Here are a small network's activations along a few directions, averaged over the inputs that share one value of a field.
Values that are neighbours, or in one group, have similar rows; names and order tell nothing.
In the rows, 500 means zero.
Random noise pushes rows far along 15 fixed directions. That doesn't count. These rows show it; they differ only by the noise:
[359 274 457 648 469 369 466 499 572 326 506 526 497 613 618 666 498 700
 540 401 487 634 661 675 646 372 377]
[507 627 501 552 647 558 371 593 574 530 258 502 700 548 500 535 323 539
 298 457 725 530 640 728 493 438 468]
[330 499 590 640 324 500 612 452 571 639 796 664 365 600 599 351 592 546
 306 419 786 449 469 472 304 750 415]
[430 556 348 416 406 475 623 318 502 309 712 435 311 480 444 584 498 484
 754 548 347 466 471 525 786 565 237]
[324 443 758 560 591 418 514 595 276 539 648 463 493 614 721 482 557 550
 684 405 109 598 565 414 566 467 785]
[641 232 602 705 168 410 473 533 532 404 485 482 266 500 473 512 630 526
 352 577 636 369 341 277 336 455 573]
[398 596 381 459 669 449 386 528 632 587 772 428 719 325 564 622 538 367
 401 560 476 455 630 299 118 711 301]
[627 329 385 288 790 447 613 256 679 558 483 640 618 445 617 556 485 638
 445 354 615 623 585 600 452 660 615]
[596 724 242 450 583 553 570 488 896 361 547 703 649 586 717 496 196 351
 444 495 330 516 503 502 418 571 457]
[534 370 677 447 414 340 353 690 385 466 554 527 476 753 553 354 510 570
 575 427 448 415 440 447 639 564 616]
[417 141 343 275 588 313 484 512 455 504 477 509 281 535 541 444 491 525
 691 331 607 456 437 692 565 531 430]
[487 411 650 558 427 202 379 595 608 298 546 546 643 674 695 662 287 560
 262 333 414 319 599 773 455 690 707]
[365 357 571 625 508 672 551 506 465 644 660 464 324 487 491 308 643 487
 434 443 886 436 582 344 272 638 283]
[726 433 330 404 585 439 443 472 707 360 597 556 777 406 553 571 502 625
 314 414 520 569 590 489 559 321 553]
[493 443 449 501 240 572 503 547 742 347 632 555 602 515 607 486 469 488
 554 613 526 543 601 452 243 647 637]
[500 389 377 891 506 428 512 562 508 362 445 575 630 570 395 698 621 439
 347 493 543 390 523 259 641 379 360]
[802 217 531 427 727 357 461 296 711 177 543 507 787 558 579 711 432 814
 284 263 575 481 807 646 740 588 517]


Values of BEKAZ:
fum: [468 625 364 489 607 406 580 349 522 689 374 678 673 440 381 723 698 501
 579 730 413 693 398 293 452 599 492]
medod: [567 492 184 489 440 721 633 476 607 452 575 565 509 322 353 373 556 480
 459 409 680 514 517 613 599 216 421]
kebe: [388 591 752 617 594 617 552 563 390 633 399 597 485 757 602 278 444 525
 516 336 481 574 512 558 653 387 526]
vokez: [452 481 296 192 665 508 527 407 454 573 570 544 573 379 478 424 536 572
 736 425 436 620 525 668 635 487 424]
zuz: [304 544 817 599 451 611 514 407 330 587 379 333 510 484 472 611 574 713
 526 587 553 707 721 724 485 588 665]
met: [408 712 572 649 401 585 618 509 398 478 284 485 507 500 397 530 369 293
 545 583 390 347 518 670 526 608 624]
zafev: [408 686 417 634 599 624 633 406 560 559 370 595 494 490 467 538 398 522
 265 418 774 518 562 746 588 468 372]
nufe: [508 585 620 147 655 510 416 414 442 560 685 182 480 212 581 497 391 397
 481 459 333 385 625 615 181 649 449]
sopu: [390 351 433 518 787 429 387 525 518 598 428 610 706 542 586 568 516 712
 335 274 682 741 671 791 468 371 435]
nuvu: [418 658 348 276 395 652 455 604 580 596 491 298 370 224 455 422 420 404
 618 668 512 619 422 613 261 242 276]
tet: [672 482 515 429 734 562 388 624 443 449 260 466 523 624 446 435 279 334
 599 457 337 352 483 485 592 519 512]
The values of BEKAZ form a ring.
Going along BEKAZ from vokez by way of its neighbour medod, in what order are kebe, met, sopu, tet met?
> tet, sopu, kebe, met
Name the neighbours of fum, in listed order.
> zafev, nuvu

Values of ZORU:
bepu: [534 600 472 523 504 483 431 560 495 379 479 420 481 446 539 548 373 454
 514 522 364 446 497 551 567 396 518]
ren: [568 379 401 205 547 354 436 454 540 511 523 516 543 500 436 500 466 528
 618 433 524 435 476 648 562 656 442]
res: [529 501 370 334 533 548 425 707 573 605 681 501 233 481 601 179 440 353
 521 439 554 432 311 318 340 312 275]
mebu: [456 209 572 746 487 358 519 435 485 407 579 588 673 577 469 716 710 681
 392 437 493 573 617 447 564 533 517]
meto: [748 649 655 473 588 401 266 432 511 639 348 467 525 516 463 551 503 660
 257 561 502 595 376 439 460 421 460]
sanaf: [512 449 463 488 726 346 510 430 532 632 377 573 445 536 592 610 486 512
 430 443 468 575 409 450 461 479 410]
nov: [424 621 680 445 505 487 472 554 222 576 681 465 734 586 340 456 679 609
 576 506 528 470 590 434 819 661 667]
veriz: [396 491 414 591 560 601 570 556 611 469 461 516 692 392 636 588 466 370
 513 536 366 587 700 469 244 446 667]
sogug: [612 424 407 351 576 366 521 466 410 546 281 476 430 388 415 532 522 386
 543 518 452 438 276 503 541 397 648]
ved: [305 405 404 620 475 449 466 427 469 486 551 435 283 558 443 636 616 522
 761 629 487 563 521 365 515 673  27]
sebu: [309 499 600 562 398 703 579 562 384 517 432 409 284 547 508 315 437 465
 646 476 593 446 576 659 495 487 423]
The values of ZORU form a ring.
Name the neighbours of veriz, in listed order.
> sogug, sebu
Name the neighbours of mebu, in listed order.
> ren, meto
Name the neighbours of nov, in listed order.
> bepu, res
